Each row below holds a small network's activations on one input, seen along a few directions.
Each table varies a few parts of the input and shows all the possible inputs, shuffled.
A made-up example of a description, with smaller parts first: one of 2 separate values, together with either a single point or one of 9 places along a line or (one of 5 places around a ring, together with one of 6 places along a line).
Shared parts are said once, and a part with two or three values counts as separate values.

Other details of the inputs vary at random and push rows far along two fixed directions, the same in every table; ignore that.

Rows:
row 1: [ 26   8   3   3  10 -46  52 -17 -25 -18  18  23]
row 2: [-21   1   9   6 -10  30 -33  18   8  38 -21 -50]
row 3: [ 43 -26 -44 -12  29  23  13  41   3 -35 -12  31]
row 4: [ 33 -23 -40   0  23  30   5  35   8 -26 -13  22]
row 5: [  0  -2  -7  -5   1  16 -12  21   8  13 -10 -16]
row 6: [-33  26  35   5 -20 -30   1 -18  -7  40   6 -37]
row 7: [ 25   4   2   5  10 -45  52 -14 -30 -22  13  24]
row 8: [  8 -21 -28   0   9  53 -37  33  26  -8 -19  12]
row 9: [-41  43  59  10 -25 -64  18 -60 -12  33  30   0]
row 10: [ 17  11  18   6   8 -48  49 -42 -28 -27  20  48]
row 11: [-33   7   0   5 -11  33 -38  23  31  39 -13 -32]
row 12: [ 15 -21 -18 -11  15  27 -16  24  -3 -17 -19   3]
row 13: [-31   5  20   1 -12  25 -41  -2  12  32 -13 -30]
row 14: [  5  19  29   0  -2 -58  38 -44 -29  -8  22  15]
row 15: [-33  24  37   5 -19 -25 -10 -32   0  32  11 -19]
row 16: [  3  -6 -25   9   7  40 -19  31  25   6 -10   0]
row 17: [ 45 -35 -51   2  28  52   0  48  11 -35 -23  35]
row 18: [  9 -26 -15 -10  13  45 -30  33  -1  -9 -30  -8]
row 19: [-43  12  26  -1 -21  15 -47  -3  19  44  -7 -33]
row 20: [ 16 -40 -59 -25  -5  18  -6  20  10 -63   6  -4]
row 21: [-25  17  22   7 -10   6 -15  -5   7  41  -2 -40]
row 22: [-37  17  15   4 -15  10 -27   6  20  44  -5 -37]
row 23: [ 38 -33 -29 -12  25  30  -1  29  -8 -37 -21  27]
row 24: [ 41 -18 -22  -1  20   5  25  17 -14 -26  -8  21]
row 25: [-40  39  65   3 -28 -70  14 -56 -25  37  23 -22]
row 26: [-35  25  45  -1 -23 -29 -13 -30  -6  40  10 -29]
row 27: [ 16 -25 -34   0  15  59 -25  47  19  -4 -27  -4]
row 28: [  0  26  20  18  -3 -56  50 -37 -16   1  28  20]
row 29: [-30  -5   9  -3  -7  51 -59  20  20  35 -26 -44]
row 30: [-33  24  32   9 -18 -18 -12 -30   5  29  10 -13]
row 31: [ 56 -46 -68 -23   8  10  29   9 -11 -94  14  28]
row 32: [ 21  17  17   3   9 -76  70 -46 -30 -38  37  73]
row 33: [ 46 -13 -12 -10  21 -33  46  -8 -26 -50   9  63]
row 34: [ 22   4  -3  14  10 -24  44 -10 -12 -19  13  39]
row 35: [-29   6  15   6 -11  31 -42   0  21  30 -10 -19]
row 36: [-33  17  27   0 -13   2 -29 -15   8  35   0 -34]
row 37: [ 24  -7 -20 -13 -14 -53  51 -41 -20 -65  42  13]
row 38: [ -3   2  -6   2   3  16 -10  15  11  16  -5 -19]
row 39: [-12  -6 -21   2   2  48 -34  38  33  17 -16  -9]
Description of these inputs: one of 3 separate values, together with either a single point or (one of 2 separate values, together with one of 6 places along a line).
Q: The inputs of row 5 and row 1 match in every part but the choice among 3 separate values. If row 39 is changed in the same way as row 5 into row 1, which row does it become?
A: row 16
Q: Change only the place on the line of 6 in row 26. List by row number the other rows that result.
A: row 9, row 19, row 25, row 32, row 33

Rows:
row 40: [-10 -15 -25   6  -2  64 -41  36  33  13 -20 -22]
row 41: [ 45 -35 -36 -13  28  14  10  17  -8 -65  -9  68]
row 42: [-24  18   8  10 -20 -11   1 -17  13  20  18 -23]
row 43: [-53  43  70  10 -39 -61   7 -60 -23  55  22 -61]
row 44: [ -2  15  28   6   0 -29  15 -41 -13  -7  16  35]
row 45: [ -3  36  55  13 -10 -81  59 -73 -45   8  34  -2]
row 46: [ -9  -2  -1 -14  -7   1 -18  -2   9  -8   4   6]
row 47: [ 34   9  -3  18  16 -42  69 -34 -23 -39  27  56]
row 48: [ 60 -49 -87 -16  28  39  17  59  14 -73  -9  39]
row 49: [ 48 -18 -27 -16  16 -36  54  -1 -31 -56  13  24]
row 50: [-52  60  81  27  -9 -17 -21  -7   6 120 -13 -37]
row 51: [ 34 -25 -35 -21  15  -9  19  10  -6 -60   6  50]
row 52: [ 24 -11 -10  -9  11 -19  20 -12 -12 -44  10  53]
row 53: [-37  27  34  24  11  41 -41  36  24  90 -39 -22]
row 54: [-26  -3 -21   2 -15  44 -46  30  37  24  -9 -46]
row 55: [-11 -24 -24 -14  -6  66 -58  47  22  16 -30 -59]
row 56: [ 23  -4 -14   7   4 -17  35  -9  -7 -28  15  33]
row 57: [-16  -8 -10 -15 -13  10 -25  16   6  11  -7 -58]
row 58: [-26  28  50   7 -15 -51  15 -57 -19  11  21  14]
row 59: [  2 -39 -32  -9   6  94 -70  62  24  12 -49 -48]
Q: What do these inputs look like to the network?
A: either one of 2 separate values or (one of 3 separate values, together with one of 6 places along a line)
Q: Change only the choice among 3 separate values in row 46. List by row number the other rows that result.
A: row 49, row 54

Rows:
row 60: [ -1  14  26  -4  -3 -50  25 -43 -22 -17  20  32]
row 61: [-41  29  29   6 -26 -30  -4 -35  12  26  23 -14]
row 62: [-30  22  16   2 -24 -19  -2 -11   7  34  14 -46]
row 63: [ 25 -11  -7  -5  12  -6  17  -8 -15 -29   0  27]
row 64: [ 21 -17 -21  18  49 109 -57  92  37  48 -71  30]
row 65: [ 40 -29 -48  -4  21  25  13  25   5 -48  -3  32]
row 66: [-39  12  26  -6 -22   3 -33  -3   5  45  -5 -66]
row 67: [-53  19  18   4 -30  13 -43  -7  28  45   5 -48]
row 68: [ 13 -21 -14  -6   9  30 -16  19  -2 -13 -18  -6]
row 69: [ 10   4  -3   6  -3 -26  33 -20 -10 -16  16  11]
row 70: [ 46 -21 -21  -9  19 -19  39   7 -29 -48   2  33]
row 71: [ 14  11   1   6  -4 -46  50 -25 -18 -19  27  14]
row 72: [ -3 -10  -3  -9   1  17 -21   8   3  -8 -10   1]
Q: What do these inputs look like to the network?
A: either a single point or (one of 2 separate values, together with one of 6 places along a line)
Q: Change only the place on the line of 6 in row 63. List by row number the other rows that result.
A: row 60, row 66, row 68, row 70, row 72
Q: Change only the choice among 2 separate values in row 69. List by row number the other rows that result.
A: row 68
